These are the activations of a small neural network, seen along a few directions. Each row is one input.
Each table varies a few parts of the input and shows all the possible inputs, shuffled.
Descriptions start from the smaller parts, as in this example, which fits no table here: one of 2 separate values, together with either a single point or one of 9 places along a line or (one of 5 places around a ring, together with one of 6 places along a line).
Shared parts are said once, and a part with two or three values counts as separate values.

Other details of the inputs shift rows strongly along two fixed directions, in all tables alike. That doesn't count.

Table:
row 1: [ -4  -3  15  -6 -14  18   4 -16   0 -24 -14  -9]
row 2: [ -1  36 -29  -4 -20 -76 -19  18 -18  42 -30 -64]
row 3: [ -1   3 -16  13  -2   7  11 -15 -25 -22  25   2]
row 4: [ -2   3   7   6   4  11  14 -17   3 -19 -33  10]
row 5: [ -3 -11 -16  11  -7   4  15   1   4   4  32  17]
row 6: [ -6  -8  -1   7 -25  22  11 -26   2 -32   2 -12]
row 7: [  5  58 -26   3   4 -75 -25  18 -75  21 -10 -58]
row 8: [  2  52 -37  13 -12 -83 -11  18 -54  40 -16 -48]
row 9: [-10 -13 -14   7 -28   8  17  -3  -5   2  41  10]
row 10: [ -7  -6   5   5 -17  20  10 -22   4 -27 -14  -5]
row 11: [ -7  -6 -10  20 -10   3  17   3   4   5  12  21]
row 12: [ -6 -10 -14   3 -28   1   4   3 -10   6  48  -5]
row 13: [-12 -10  -2   9 -27   6  30 -10  24   2 -20  17]
row 14: [ 34 -15  16 -38 105  24 -61  23  12  -2  42  12]
row 15: [  7  33 -36  -5  10 -70 -33  30 -35  46  15 -48]
row 16: [ -6  -5  20  -6  -4  23   3 -14   3 -19 -26   4]
row 17: [ 26 -18  27 -44  81  11 -53  38  36  29  18  19]
row 18: [ -4  51 -19   2  -9 -85  -3  28 -29  50 -58 -38]
row 19: [ -3  48 -26   9 -36 -80  -9  10 -32  33 -45 -69]
row 20: [ -6   2  -2  29   1  19  19 -13 -17 -25   1  24]
row 21: [ -3  -6  -8  21 -21  10  22  -9  -5  -8  23  18]
row 22: [ -5   4  -5  27 -14  -1  16  -2  -7   0  -2  14]
row 23: [ 25 -15  16 -35  77   4 -46  33  35  28  15  17]
row 24: [ -8  -6   8  17 -34  13  32 -18  17 -10 -26  17]
row 25: [ 24 -18  21 -37  81  10 -60  43  27  31  31  15]
row 26: [ -3  -7  19  13   3  36  23 -15  -4 -32  -5  35]
row 27: [ 18  -7  16 -33  34  -4 -45  17  29  17  -5 -23]
row 28: [-15 -17   1   3 -32  13  19 -10  26   3 -15   9]
row 29: [ -3  -7 -11  15 -13  22  11 -18 -22 -30  41   3]
row 30: [ -6  -3   2  20 -11  27  25 -16 -22 -31  20  23]
row 31: [ -8  -8   9  -3 -18   5  17  -1  23   7 -21  12]
row 32: [ -8 -19 -20  12 -26  15  23 -10   3  -4  45  16]
row 33: [-11   2   7  29 -14  24  27 -14 -23 -30   0  27]
row 34: [-13 -16  12  -9 -26  13   8  -2  24   9 -15   6]
row 35: [ 31 -12  41 -52  93  24 -57  19  30  -2 -10   7]
row 36: [ 22 -11  26 -43  76  16 -55  14  25   2 -12  -5]
row 37: [ -2   4   1  19 -10  -1  19  -4   3   0 -14  17]
row 38: [ -3  -2   7  -3 -22  13   2 -19  -6 -25  -3 -20]
row 39: [ -9 -19   9 -12 -27  14   3  -3  26   3   0  -5]
row 40: [ -5   3   2  15 -23  -1  27 -10   8  -4 -21  11]
row 41: [  1  -1   8  13  16  22  15 -12  -3 -24  -7  27]
row 42: [ 28 -14   5 -33  57   6 -59  25  11  15  56 -12]
row 43: [ -6  -7  -9   7 -13   1  12   6  -3   9  27  14]
row 44: [ -7  -6  -5   6 -12  -1  22  -2  19   5 -12  14]
row 45: [ -8 -29   7 -12 -34  26   3  -8  29  -4  23  -4]
row 46: [ -9 -15  -2  -3 -30   7  11  -7  25   2  -2  -6]
row 47: [ -2   5  -7   7  -6   8  10 -12 -31 -21  24   1]
row 48: [-10  -9   8   8 -34  12  17 -14  18  -3 -24   5]
row 49: [  5  57  -6  -2  20 -68 -12  17 -45  21 -64 -37]
row 50: [ -6  -6   8  14  -3  27  27 -21   4 -31 -15  24]
Each input here is: one of 5 places along a line, together with one of 10 places along a line.
Changing only the place on the line of 5 turns row 5 into row 43. The same change can be made to row 32. Which row results?
> row 9
Changing only the place on the line of 5 turns row 30 into row 14. The same change can be made to row 38. Which row results?
> row 6
Which other rows does row 34 become when the place on the line of 5 takes its other values? List them by row number.
> row 16, row 28, row 36, row 48
A walk changes only the place on the line of 10. It starts at row 42 and steps to row 8. List the rest of the walk in order.
> row 21, row 22, row 37, row 40, row 24, row 48, row 27, row 19
Which other rows does row 41 become when the place on the line of 5 takes its other values? List them by row number.
> row 17, row 23, row 26, row 37

Table:
row 51: [ 31 -47  34 -56  83  52 -62  22  57   2  52  18]
row 52: [ 19 -26  25 -42  55  28 -44  14  40   3  15   3]
row 53: [   7   70  -41    1   11 -118  -34   42  -61   66  -32  -68]
row 54: [-19 -15 -16  38 -58  29  51 -26 -15 -28  40  27]
row 55: [  8 -12  20 -21  24  20 -19  -1  22  -7  -9   1]
row 56: [-24  -4   4  33 -62  30  56 -40  -7 -43 -25  16]
row 57: [-29 -10  15  37 -63  31  74 -36  23 -28 -61  43]
row 58: [ 27 -51  27 -50  72  54 -55  20  55   3  66  22]
row 59: [ -41   10  -21   57 -119   -1   86  -47  -22  -29  -34    2]
row 60: [ 11 -22   2 -15  27  19 -21  12  17   6  47  11]
row 61: [-22 -18  -6  29 -68  30  52 -31   5 -27  11  19]
row 62: [ -42   23  -18   69 -117   -3   93  -54  -39  -43  -53    2]
row 63: [   6   69  -41    1   11 -117  -34   42  -60   66  -31  -67]
row 64: [ 12 -16   0  -9  31  19 -21  10   2  -1  52  13]
row 65: [-24  -4   3  36 -65  30  58 -42  -8 -44 -24  17]
row 66: [  10   77  -43    7   27 -113  -34   38  -82   50  -23  -63]
row 67: [ 19 -23  31 -42  58  30 -43  11  37  -2   2   4]
row 68: [  5 -11  32 -15  32  20  -3   4  42   1 -49  27]
row 69: [ 16 -24  29 -36  49  33 -35   6  36  -7   4   7]
row 70: [-21 -21 -10  26 -63  29  47 -25   6 -21  26  20]
row 71: [  10   80  -44    8   26 -116  -34   38  -84   51  -25  -65]
row 72: [-27 -12  17  33 -57  34  69 -34  26 -27 -59  44]
row 73: [   6   71  -25   -9   10 -112  -35   33  -48   57  -70  -76]
row 74: [ 12  -8  -5  -2  35  16 -17   6 -12 -10  50  12]
row 75: [ 29 -36  16 -38  78  40 -53  23  27   2  73  21]
row 76: [ 10 -18  10 -19  21  17 -20   6  22   2  20   3]
row 77: [ 10 -22   5 -20  23  17 -23  10  22   7  36   5]
Changing only one part turns row 73 into row 52. The same change can be made to row 58. Which row results?
> row 70
What do these inputs look like to the network?
> one of 3 separate values, together with either a single point or one of 8 places along a line
Which other rows does row 76 become when the choice among 3 separate values takes its other values? List them by row number.
> row 51, row 61
Which other rows does row 69 become when the choice among 3 separate values takes its other values? List them by row number.
> row 55, row 67

Table:
row 78: [ 4  7 -5  2  7 -7 -6 -1 -7 -1 -2 -8]
row 79: [ 3  2  2 -3 -1 -4 -7  1  2  3 -4 -9]
row 80: [  4   3   9  -5  19   2  -5   2   3  -3 -16   5]
row 81: [-19  -7  -7  30 -48  23  46 -26 -14 -29  10  21]
row 82: [  2   6  -6   4   2 -10  -3   5  -8   6   6  -3]
row 83: [ -2   6   0   2  -1 -12   4   4   4  11 -20   2]
row 84: [  3   2   8  -2  12  -1  -4   6   7   6 -14   6]
row 85: [ -1   4   2  -2   4  -8   3   4   7   8 -18   3]
row 86: [  3   4   8  -3  16   0  -5   3   2   1 -17   6]
row 87: [ 2  0 -4 -5  6 -6 -4  7 -3  9 11  0]
row 88: [  7 -46  20  -9  16  73   4 -20  39 -39  43  38]
row 89: [  3   4   7  -1  10  -5  -4   6   5   7 -15   3]
row 90: [  2   0  -2  -8   1  -6  -6   1   7   5  -4 -10]
row 91: [ -4  12  -5   9 -12 -16   4   6 -19   9   2  -4]
row 92: [  2   5   1  -3  10  -2  -6   6 -13   0   8   1]
row 93: [  5   2  10  -6  21   4  -6   3   5  -2 -15   7]
row 94: [ 5  4 -4  1  4 -7 -6  1 -1  4  2 -6]
row 95: [ 3  6 -7  4  8 -7 -5  1 -8  0  2 -5]
row 96: [  1   5   0  -2   2  -5  -6  -2  -4  -2  -8 -11]
row 97: [ 3  3 -1 -1  1 -6 -6  2  0  4 -1 -8]
row 98: [ 4  4 -3 -1 12 -2 -5  1 -9 -3  7 -1]
row 99: [ -1   3  -4  -2  -7 -10  -3   1   3   7  -7 -11]
row 100: [ 3 -3 -5 -3  9 -4 -7  7  2  8 12  1]
row 101: [ 4  4  0 -4  8 -3 -7 -2 -3 -5 -4 -8]
row 102: [  0   6   3  -4   0  -5  -6   0  -6   0 -10 -10]
row 103: [ 6 -2 -4 -7 11 -4 -8  2  8  5  5 -5]
row 104: [  1   8  -1  -1  -1  -8  -3  -4  -7  -4 -11 -13]
row 105: [ 0 -3  3 -9  0 -2 -8  4  7  8 -2 -7]
row 106: [ -1 -38   8   1  -8  52  15 -18  33 -24  34  31]
row 107: [  4   5  -6   4   5 -10  -5   4  -4   5   4  -5]
row 108: [ 2  2  6 -9  6  1 -8 -1 -2 -4 -7 -8]
row 109: [  2  -3   3 -12   3  -1  -8   3   8   6  -2  -7]
row 110: [  1 -51  28 -19   4  71   2 -12  46 -26  40  36]
row 111: [ -1   6   5  -6   0  -5  -8   4  -7   2  -8 -10]
row 112: [ 0  0  8 -6 -3 -2 -8  6  0  5 -2 -7]
row 113: [ 2  2 -8 -1  4 -8 -2  5 -2  7  8 -2]
row 114: [ -1  -3   5 -11   0  -2 -10   8   6   9   0  -7]
row 115: [  2   5   7  -2  15  -2  -5   4   1   1 -17   3]
row 116: [ 1  1 -5 -2 -1 -8 -5  3  4  7 -2 -8]
row 117: [ -2   8  -1   1  -1 -14   6   3   2  10 -23   1]
row 118: [  1   7  -3   1   1  -8  -4  -1  -7  -1  -7 -10]
row 119: [  0   7  -4   5  -2 -10  -1   6 -12   7   6  -2]
row 120: [-25  -4 -13  35 -67  11  53 -21 -14 -15   8  18]
row 121: [ 2 -4 -2 -5 10 -1 -8  9  1  9 15  3]
row 122: [  2   3 -10   1   4 -11  -2   3   0   7   4  -5]
row 123: [ 4 -2 -2 -8  6 -4 -8  2  7  5  1 -7]
row 124: [ -37   25  -31   63 -101  -18   78  -34  -49  -21  -22    1]
row 125: [ -1   8  -2   3   2  -7  -2   5 -17   3   6  -1]
row 126: [ -3   7  -1   3  -2 -13   4   4   3  11 -21   1]
row 127: [ 2  1 -9  1  4 -9 -4  5  2  8  6 -4]
row 128: [ -2 -34   9   6  -4  57  19 -22  22 -37  34  33]
row 129: [ 0  4  7 -8  3 -2 -8  2 -6 -2 -7 -9]
row 130: [ 2  1  6 -7  1 -3 -9  4  2  4 -4 -8]
row 131: [ 1  2 -2 -4  4 -7 -4  9 -5 10 11  0]
row 132: [  1   8  -7   4   5  -8  -3   2 -13   1   3  -3]
Changing only one part turns row 79 into row 96. The same change can be made to row 130. Which row results?
> row 102
What do these inputs look like to the network?
> one of 5 places along a line, together with either one of 2 separate values or one of 9 places along a line
Which other rows agree with row 131 in the place on the line of 5? List them by row number.
> row 85, row 87, row 90, row 103, row 109, row 110, row 113, row 117, row 122, row 123
Which other rows does row 104 become when the place on the line of 9 takes its other values? List them by row number.
> row 81, row 88, row 92, row 98, row 101, row 108, row 128, row 129
Which other rows does row 86 become when the place on the line of 5 takes its other values? List them by row number.
> row 83, row 84, row 93, row 117
Which other rows does row 80 become when the place on the line of 5 takes its other values? List them by row number.
> row 85, row 89, row 115, row 126
